Each row below holds a small network's activations on one input, seen along a few directions.
Each table varies a few parts of the input and shows all the possible inputs, shuffled.
Descriptions start from the smaller parts, as in this example, which fits no table here: one of 8 places around a ring, together with either a single point or one of 11 places around a ring or (one of 3 separate values, together with one of 4 places along a line).
Shared parts are said once, and a part with two or three values counts as separate values.
In the rows, 128 means zero.

Other details of the inputs vary at random and push rows far along two fixed directions, the same in every table; ignore that.

Table:
row 1: [137 122  93 180 156 117 118 163 172 167 144 125]
row 2: [129 158 139 125 116 109 167 103 130 106 128 161]
row 3: [186 145 144 139 116 102 192 128 160 108 118 161]
row 4: [109 147 158 101 102 143 141  92  90  95 129 113]
row 5: [ 66 113 100 121 143 144  67 148 125 151 120  89]
row 6: [ 63 146 155  82  94 143 123  77  72 102 121 114]
row 7: [ 60 112  86 155 134 148  80 114 120 155 149 105]
row 8: [157 111 110 148 175 119  86 161 149 167 136 134]
row 9: [ 68 118  94 118 143 144  61 146 118 154 119 105]
row 10: [155 146 163 107 138 109 153 110 114 100 130 150]
row 11: [229 146 171 140 149 108 177 135 143  90 139 159]
row 12: [ 96 125 136 106  83 125 166  87 104 103 125 121]
row 13: [118 135 162  85 123 102 154 102 103 108 112 128]
row 14: [203 146 145 144 121 104 195 134 164 110 120 175]
row 15: [202 132 162 124 109 138 170 135 132 101 131 135]
row 16: [137 122  90 166 153 119 107 160 169 173 137 151]
row 17: [207 106 120 176 181 116 107 187 175 159 149 133]
row 18: [ 63 154 149  82 104 132 132  93  81  81 117 104]
row 19: [226 108 119 173 187 119 107 190 177 164 142 159]
row 20: [207 108 114 172 156 157  96 182 164 165 141 146]
row 21: [ 73 111 105 131 136 155  76 137 114 164 141  77]
row 22: [136 126 137 127  96 127 180 103 117 102 127 127]
row 23: [ 65 115 100 124 140 141  69 153 123 149 129  86]
row 24: [200 136 159 120 109 140 158 129 126 106 119 152]
row 25: [ 62  99  84 142 126 144  85 120 129 166 135 101]
row 26: [ 68 107 110 120 159 116  71 133 123 168 130  91]
row 27: [183 158 144 150 125 108 185 121 152  98 136 163]
row 28: [150 125 106 159 166 152  79 173 149 141 141 136]
row 29: [187 127 138 138 102 129 173 115 136 107 121 166]
row 30: [ 94 121  91 157 143 115 104 146 156 167 141 117]
row 31: [138 124  88 166 154 119 103 155 168 172 135 147]
row 32: [109 142 153  84 105 128 149 114 103  91 102 124]
row 33: [ 59 112  87 151 133 149  74 114 118 159 144 120]
row 34: [ 66 135 153  70  88 139 134  83  79 111 110 104]
row 35: [ 65 134 153  70  86 138 135  82  81 108 111  95]
row 36: [103 101  88 154 131 143  92 136 137 168 136 132]
row 37: [115 138 167  93 121  97 163 103  99 101 119 109]
row 38: [110 142 151  81 104 127 146 115  99  93 102 132]
row 39: [113 144 155  96 106 126 157 120 102  86 110 107]
row 40: [202 123 142 144 106 130 186 123 145 105 124 166]
Description of these inputs: one of 5 places around a ring, together with either one of 2 separate values or one of 6 places along a line.
Q: The inputs of row 33 and row 28 match in every part but the place on the ring of 5. If row 25 is changed in the same way as row 33 into row 28, which row does it become?
A: row 5
Q: The inputs of row 36 and row 38 match in every part but the place on the ring of 5. If row 29 is changed in the same way as row 36 into row 38, which row does it become?
A: row 9
Q: Which other rows agree with row 24 in the place on the ring of 5? List them by row number.
A: row 4, row 6, row 15, row 20, row 21, row 34, row 35
Q: Change only the place on the ring of 5 in row 18. List by row number the other rows that result.
A: row 4, row 7, row 11, row 27
